[[126, 129, 138, 128, 120, 130, 124, 122],
 [126, 129, 136, 124, 119, 134, 128, 126],
 [132, 128, 121, 132, 141, 138, 132, 126],
 [124, 127, 131, 123, 135, 125, 130, 135],
 [125, 129, 127, 127, 137, 132, 121, 123],
 [131, 133, 152, 127, 133, 120, 125, 126],
 [132, 128, 132, 129, 142, 124, 130, 127],
 [124, 128, 118, 132, 133, 131, 130, 129],
 [130, 122, 136, 136, 146, 117, 129, 128],
 [126, 129, 114, 127, 129, 130, 125, 126],
 [125, 128, 127, 130, 136, 128, 132, 131],
 [132, 129, 117, 128, 128, 133, 139, 132]]
Find the first entry of the largest entry's row.
131
Find the entry in the bottom-left corner.
132
The entry just right of the smallest entry is 127
Find the third entry from the end, reading row by row.
133
The smallest entry in the last row: 117
Find the fifth-last entry, reading row by row.
128
Find the first entry in the row that holds the smallest entry.
126
The last entry of the smallest entry's row: 126
The entry in the top-right corner is 122
Find the largest entry.
152
The entry directly above the smallest entry: 136
The 3rd entry, reading row by row -> 138
Find the last entry, reading row by row.
132
The entry just left of 152: 133
The second entry, reading row by row: 129
The fourth entry, reading row by row: 128
The fifth entry, reading row by row -> 120
The last entry of the largest entry's row is 126
Find the entry directly below 141.
135
Find the top-left entry.
126
Find the entry directly below 137.
133
The second entry on the diagonal from the top-right corner: 128
Find the entry directly above the largest entry.
127
The 2nd largest entry -> 146
Find the 2nd entry on the main diagonal.
129
Find the largest entry in the last row.
139

m =
array([127, 107, 128, 109, 140, 154, 112, 113, 143, 147, 154, 109, 136,
       146])
Read off the entry just left of 112.
Answer: 154
The entry just right of the smallest entry -> 128

X = [126 133 155  98 127 130]
The first entry -> 126
Find the entry just left of the largest entry.
133
Find the last entry.
130

[[128 124 120 129 127 129]
 [128 129 131 156 120 127]
 [128 127 126 135 128 128]
 [128 136 150 117 114 121]]
What is the entry directly above 121?
Answer: 128
What is the last entry, reading row by row?
Answer: 121
What is the last entry of the largest entry's row?
Answer: 127
What is the first entry, reading row by row?
Answer: 128
The 4th entry from the end, reading row by row is 150
The entry directly below the largest entry is 135
What is the entry in the bottom-left corner?
Answer: 128
The entry directly above the largest entry is 129
The bottom entry of the column that holds the smallest entry -> 114

[[129 123 128 123 148 124 141 131 128]
 [117 119 131 131 141 128 113 135 123]
 [132 148 123 124 141 136 109 137 111]
 [121 130 132 128 103 127 136 127 135]
 [123 128 142 132 120 126 136 132 131]
 [131 127 126 120 149 127 127 124 129]
 [145 127 115 124 130 127 115 113 135]
 [121 129 146 134 121 127 135 134 129]
 [119 129 146 134 120 127 134 136 129]
 [120 129 147 135 120 126 135 136 130]
 [121 115 136 127 118 119 140 124 139]
 [141 123 131 127 125 124 113 106 132]]
Report the bottom-left entry.
141
Report the top entry of the column that holds the largest entry.
148
Report the entry just left of the smallest entry.
128
Report the 1st entry in reading order.
129
The largest entry in the last column -> 139
Report the entry in the bottom-right corner.
132
Report the top-right entry.
128
Report the fourth-last entry, reading row by row.
124
Report the smallest entry in the last column.
111
The entry just right of the largest entry: 127
Report the smallest entry in the last row.
106
The entry directly above the largest entry is 120
The entry directly below the largest entry -> 130
The third entry on the diagonal from the top-right corner is 109
The entry just left of 149 is 120
Report the entry directly above 137.
135
The last entry of the largest entry's row is 129
Report the entry directly above 140.
135
Report the fifth entry from the end, reading row by row.
125
Report the maximum.
149
Report the first entry of the largest entry's row.
131
Report the entry just right of the smallest entry.
127
Report the entry just right of 140.
124
The minimum: 103

[[122 157 126 115 125 117 137 134 138 117]
 [120 125 119 116 135 124 142 149 132 120]
 [131 146 131 121 115 131 129 121 122 143]]
The entry in the bottom-right corner: 143
The smallest entry in the first column is 120
The fifth entry, reading row by row is 125
Report the first entry in reading order.
122
The entry just right of 126: 115
Report the 3rd largest entry.
146
The entry in the top-right corner is 117
Report the second entry on the diagonal from the top-right corner.
132
The top entry of the column that holds the largest entry -> 157
The bottom-left entry is 131

Questions about the table below. Rows and columns are numbered from 1.
1) Report the bottom entry of the column that holds the largest entry.
2) Report the entry at row 2, column 3.
3) Report the largest entry.
4) Report the entry at row 1, column 2.
5) Report the entry at row 3, column 1.
6) Report the entry in the top-left corner.
7) Report the entry at row 1, column 3.
8) Report the entry directly above the smallest entry.
125,127,128,128,126,129,123,138,139,116,138,134,126
143,127,110,110,114,124,137,136,136,143,113,133,110
118,127,134,134,130,125,109,126,120,102,151,127,131
111,127,144,141,137,123,135,123,116,145,115,125,143
106,127,147,145,139,124,115,124,117,112,144,126,145
107,127,147,145,138,128,116,132,128,108,147,130,144
126,127,127,126,127,121,135,121,114,147,112,124,127
142,126,109,111,115,121,116,122,116,117,135,124,107
135,127,118,118,121,120,133,121,114,144,113,124,117
1) 113
2) 110
3) 151
4) 127
5) 118
6) 125
7) 128
8) 143

Read these off the matrix that follows.
1) Which number is the second entry on the diagonal from the top-right corner?
2) Which number is the bottom-right entry?
3) Which number is the bottom-left entry?
4) Which number is the second largest entry?
5) Which number is the 5th entry, reading row by row?
6) Which number is the smallest entry in the first column?
7) Which number is the first entry in reading order?
8) Which number is the smallest entry in the first row?
135  138  127  130  135  121  133  125  129  126  125  130  132
121  117  130  120  139  131  124  127  124  128  127  128  130
131  106  129  124  127  127  125  130  138  127  127  128  136
131  138  130  124  128  128  130  134  132  128  126  131  123
127  135  126  125  127  127  126  123  125  131  129  129  127
132  155  118  142  125  128  131  132  122  130  127  128  136
1) 128
2) 136
3) 132
4) 142
5) 135
6) 121
7) 135
8) 121

Questions about the matrix below. Counting starts at 1.
1) What is the entry at row 2, column 1?
2) What is the smallest entry?
3) What is the entry in the top-left corner?
4) What is the bottom-right entry?
5) What is the top-right entry?
6) What is the entry at row 2, column 3?
7) What is the entry in row 1 and column 3?
8) What is the entry at row 1, column 2?
[[109 146 119 129 110 122 126 122 106 126 120 131 135 118 119]
 [155 147 132 123 128 142 117 115 123 138 131 132 134 129 130]
 [153 118 133 129 135 133 127 150 133 140 134 135 138 138 126]
 [114 134 122 127 119 124 136 142 115 139 121 140 153 130 118]
 [114 144 120 130 110 121 127 130 104 130 121 134 139 120 116]
 [144 126 134 121 145 143 132 127 146 141 129 133 140 142 139]
 [156 147 133 124 127 141 116 116 121 136 131 132 132 128 130]
 [110 146 120 128 111 123 127 122 106 128 120 132 137 119 119]
 [119 141 127 118 135 139 138 118 134 142 120 138 153 137 135]
 [149 150 132 121 130 143 120 110 124 138 128 133 137 130 133]]
1) 155
2) 104
3) 109
4) 133
5) 119
6) 132
7) 119
8) 146

W =
[[134 104 114 118 127 146 129]
 [129 138 137 131 131 120 142]
 [136 107 126 126 131 144 129]
 [121 134 126 133 125 107 115]
 [128 114 115 119 125 138 126]
 [131 129 136 127 131 127 130]
 [119 137 150 120 129 102 107]
 [124 134 134 123 128 109 112]
 [125 132 123 134 126 109 113]
 [135 111 130 127 130 139 130]]
Counting starts at 1.
The entry in row 1 and column 1: 134
What is the entry directly above the largest entry?
Answer: 136
What is the entry in the bottom-left corner?
Answer: 135
The bottom-right entry -> 130
What is the minimum?
Answer: 102
The entry in row 1 and column 3 -> 114
What is the entry just right of 135?
Answer: 111
What is the entry at row 1, column 2?
Answer: 104
What is the entry directly above 135?
Answer: 125
The entry just right of the largest entry is 120
What is the top-right entry?
Answer: 129
What is the entry just right of 132?
Answer: 123
What is the entry in row 2 and column 1?
Answer: 129
The entry in row 3 and column 2: 107
The entry directly below 102: 109
What is the entry directly above 112?
Answer: 107
The entry in row 3 and column 1 -> 136
What is the entry in row 2 and column 2?
Answer: 138
The entry at row 2, column 3 -> 137
What is the entry in row 3 and column 3?
Answer: 126
What is the maximum?
Answer: 150

[[126, 134, 133, 134, 119, 125, 134, 122, 114],
 [134, 136, 124, 137, 136, 114, 110, 142, 107]]
Rows and columns are numbered from 1.
Which number is the entry in the top-right corner? 114
Which number is the entry just left of the largest entry? 110
Which number is the entry in row 1 and column 3? 133
The bottom-right entry is 107
Which number is the top-left entry? 126
The entry at row 2, column 1: 134
The entry directly above 142: 122
Which number is the entry just left of 107? 142

Read these off the matrix that follows. Rows and columns are numbered from 1.
1) Find the entry just left of the largest entry.
2) Find the entry in row 3 and column 2.
3) Find the entry in row 1 and column 2.
4) Find the entry at row 2, column 1.
5) Find the centre entry.
6) Find the entry directly below the largest entry.
7) Find the entry in the bottom-left corner.
8) Find the entry in row 1 and column 3.
[[134 118 126 137 127 130 149 127 123]
 [131 130 127 125 127 131 134 130 127]
 [133 125 136 120 128 134 132 127 138]
 [131 104 115 119 117 140 119 134 142]
 [134 137 126 122 128 130 139 129 125]
 [129 118 136 136 123 127 119 132 133]
 [132 103 116 122 117 142 118 134 150]
 [131 103 117 122 119 138 117 136 144]
 [138 137 120 119 131 132 147 128 123]
 [129 127 129 127 126 129 129 132 128]
 [131 106 115 123 117 139 120 136 149]
 [137 136 122 120 130 130 144 128 125]
 [129 128 131 133 131 127 129 132 126]
 [134 103 115 127 117 143 117 136 149]
 [132 125 129 135 129 127 135 128 123]]
1) 134
2) 125
3) 118
4) 131
5) 119
6) 144
7) 132
8) 126
